A small network was trained on made-up records. Each row is its average activation on records with the value named, seen along a few directions.
Related values have similar rows: they may be neighbours, one step apart, or belong to one group.
In the rows, zero is written as 500.
Random noise pushes rows far along 19 fixed directions. That doesn't count. These rows show it; they differ only by the noise:
[578 500 386 662 514 541 647 448 512 224 755 533 426 467 387 604 185 557
 492 606 394 349 673 665 289 569 649 397 531 505 559]
[621 271 478 537 589 595 551 543 180 616 515 520 459 519 498 568 587 358
 488 495 344 410 406 439 430 555 393 493 378 420 376]
[744 555  21 620 248 517 438 434 344 418 564 645 424 411 764 465 429 287
 522 337  62  96 433 573 327 495 355 325 301 341 407]
[484 595 483 463 542 324 399 324 396 756 339 492 435 762 630 569 334 453
 522 549 429 476 535 675 706 416 527 388 475 467 651]
[553 637 179 727 560 354 460 445 588 634 364 456 471 563 608 473 449 318
 440 467 606 733 384 777 474 585 372 558 722 417 436]
[433 476 546 426 525 297 283 588 593 754 153 553 645 526 412 316 469  85
 500 634 520 689 486 456 692 509 394 650 616 544 431]
[589 535 380 657 457 480 585 510 513 421 776 500 502 541 682 635 482 618
 775 444 507 310 478 457 423 546 483 262 581 362 418]
[447 715 524 394 549 413 655 253 769 714 514 738 463 606 560 430 391 573
 490 341 557 484 369 626 522 564 490 629 435 701 844]
[431 516 377 543 487 340 266 517 357 571 413 549 448 475 575 393 396 427
 472 546 277 490 471 491 451 499 572 473 623 460 434]
[592 247 680 455 616 481 421 512 239 491 527 625 354 323 477 334 556 457
 369 507 309 170 441 459 386 367 589 527 278 399 494]
[510 667 707 297 545 597 713 404 511 745 426 722 476 149 544 696 460 722
 395 307 503 505 160 371 539 326 256 260 432 600 721]
[417 732  44 573 317 395 425 326 635 608 474 573 471 789 765 433 500 412
 620 396 330 451 495 596 655 337 486 258 378 506 437]
[579 563 593 286 378 410 517 563 510 551 619 435 359 583 363 533 410 777
 443 497 431 319 457 548 545 516 659 476 596 460 776]
[536 414 273 615 527 454 623 452 426 390 432 387 342 391 348 620 437 399
 309 398 625 677 269 702 337 636 586 539 433 469 403]
[407 726 557 595 516 423 503 380 616 545 469 324 463 812 560 507 476 566
 510 573 631 569 717 712 655 551 749 482 671 407 613]
[656 690 428 589 654 556 738 359 389 772 605 586 404 646 793 469 657 646
 314 416 441 365 351 628 296 583 432 559 683 371 659]
[389 274 414 522 556 411 481 485 382 540 424 410 373 454 410 514 611 376
 470 481 572 751 213 481 493 460 669 442 430 496 304]
[418 447 562 500 563 279 376 675 483 482 607 410 708 644 694 528 583 863
 614 562 646 358 515 287 433 239 320 381 408 402 354]
[387 445 533 736 648 449 472 348 463 572 813 630 398 632 490 621 432 483
 683 622 439 473 554 596 611 414 695 291 671 598 441]
[613 269 646 509 615 641 477 455 472 769 519 432 457 665 487 305 736 275
 495 665 403 706 501 664 620 423 531 701 568 467 624]
[466 496 358 711 472 525 386 438 317 424 417 348 386 526 457 608 534 442
 290 498 384 492 593 732 584 258 542 301 281 373 334]


Gidep, 10 values:
w2: [676 581 601 546 314 601 557 352 737 272 583 419 483 240 703 327 608 459
 480 568 398 472 494 636 354 342 651 426 509 301 700]
w4: [368 579 480 711 584 610 431 337 444 532 446 666 319 479 427 476 487 314
 586 273 407 634 527 589 603 781 528 624 496 605 464]
w8: [138 640 641 626 804 281 440 555 569 614 452 692 570 778 366 462 416 739
 550 419 635 379 737 351 516 568 458 541 359 617 374]
w5: [575 567 390 444 564 634 871 552 599 564 564 771 361 277 322 610 468 556
 502 376 517 393 298 314 426 456 379 154 484 551 429]
w9: [463 613 627 719 477 307 489 641 571 860 714 679 735 693 431 548 777 250
 601 616 280 270 445 277 451 558 422 466 741 457 312]
w3: [533 370 611 620 533 586 397 755 618 344 419 336 550 296 313 395 415 559
 680 547 463 784 630 461 302 545 399 531 503 356 510]
w6: [488 344 804 710 614 493 306 525 560 361 702 403 355 373 438 512 628 717
 791 360 666 586 515 590 564 543 501 596 482 401 539]
w1: [522 617 508 613 382 633 421 591 483 428 454 456 468 399 343 567 583 404
 507 323 471 480 597 534 672 681 399 532 532 426 411]
w10: [498 519 722 536 476 554 454 494 449 593 585 452 551 420 738 520 702 587
 722 455 381 474 432 339 513 451 486 350 492 338 535]
w7: [502 370 642 703 698 257 469 691 413 685 339 349 864 704 373 608 549 280
 371 686 589 575 527 475 292 551 167 730 399 373 315]
The values of Gidep form a line.
How many steps from neighbour to neighbour lead from w2 to w3, at the fewest? -> 7
Name the neighbours of w7, in listed order. -> w9, w10
Name the neighbours of w6, in listed order. -> w4

Tuve, 15 values:
s14: [572 642 367 780 592 659 407 353 455 636 713 602 389 422 681 583 456 709
 402 402 278 563 504 847 502 337 239 494 636 534 643]
s7: [567 707 319 555 489 337 383 593 470 640 553 548 463 718 571 453 507 721
 440 382 478 235 515 586 540 475 273 502 553 410 541]
s11: [532 269 397 444 654 579 529 604 389 364 479 584 419 321 413 338 359 481
 432 682 430 692 470 407 309 482 533 545 648 558 402]
s9: [431 432 586 470 497 400 436 466 328 509 587 469 459 679 469 603 453 488
 585 567 396 331 589 425 533 594 687 446 495 515 491]
s8: [441 640 424 383 476 513 513 510 570 660 409 519 336 468 528 359 564 713
 484 313 487 587 326 495 550 495 548 439 498 454 634]
s13: [583 630 482 603 557 637 610 423 590 513 603 553 606 613 727 509 493 475
 638 580 498 441 714 527 464 528 408 461 646 498 564]
s6: [475 470 284 508 539 474 401 568 455 112 512 525 459 521 398 479 355 585
 326 577 730 323 801 569 540 435 566 593 542 635 273]
s10: [485 524 715 518 601 439 384 623 599 625 452 475 464 455 474 410 387 554
 744 591 462 548 596 459 678 426 455 336 678 318 567]
s12: [462 526 455 345 543 359 621 764 667 605 397 425 468 532 303 385 448 744
 556 503 609 710 291 326 467 454 397 351 573 390 532]
s1: [658 472 565 448 501 471 489 251 427 545 583 693 294 488 578 479 534 423
 384 426 424  90 467 704 571 317 630 474 312 532 667]
s4: [537 600 376 259 373 587 631 473 504 592 418 519 711 655 747 484 656 389
 387 616 565 456 522 326 585 462 471 548 648 610 432]
s3: [474 599 632 476 439 408 510 510 591 642 586 562 673 509 461 512 626 522
 276 584 429 406 446 476 420 370 489 572 552 575 561]
s5: [276 657 577 527 452 548 178 549 482 511 463 488 577 461 588 333 611 557
 436 602 446 643 690 431 638 459 634 607 820 602 445]
s2: [496 484 412 408 373 395 536 421 718 451 565 486 467 664 420 387 495 373
 511 576 459 397 532 583 580 372 668 464 356 528 582]
s15: [491 577 865 470 482 607 600 268 555 501 307 484 587 490 620 441 572 194
 558 519 532 553 622 512 551 727 709 667 442 468 671]
The values of Tuve form a ring.
A walk along Tuve starts at s10 and steps to its neighbour s2. Put s9, s8, s13, s4, s5 in the order it reaches them. -> s9, s13, s5, s8, s4
Name the neighbours of s12, in listed order. -> s7, s15
Name the neighbours of s6, in listed order. -> s11, s1
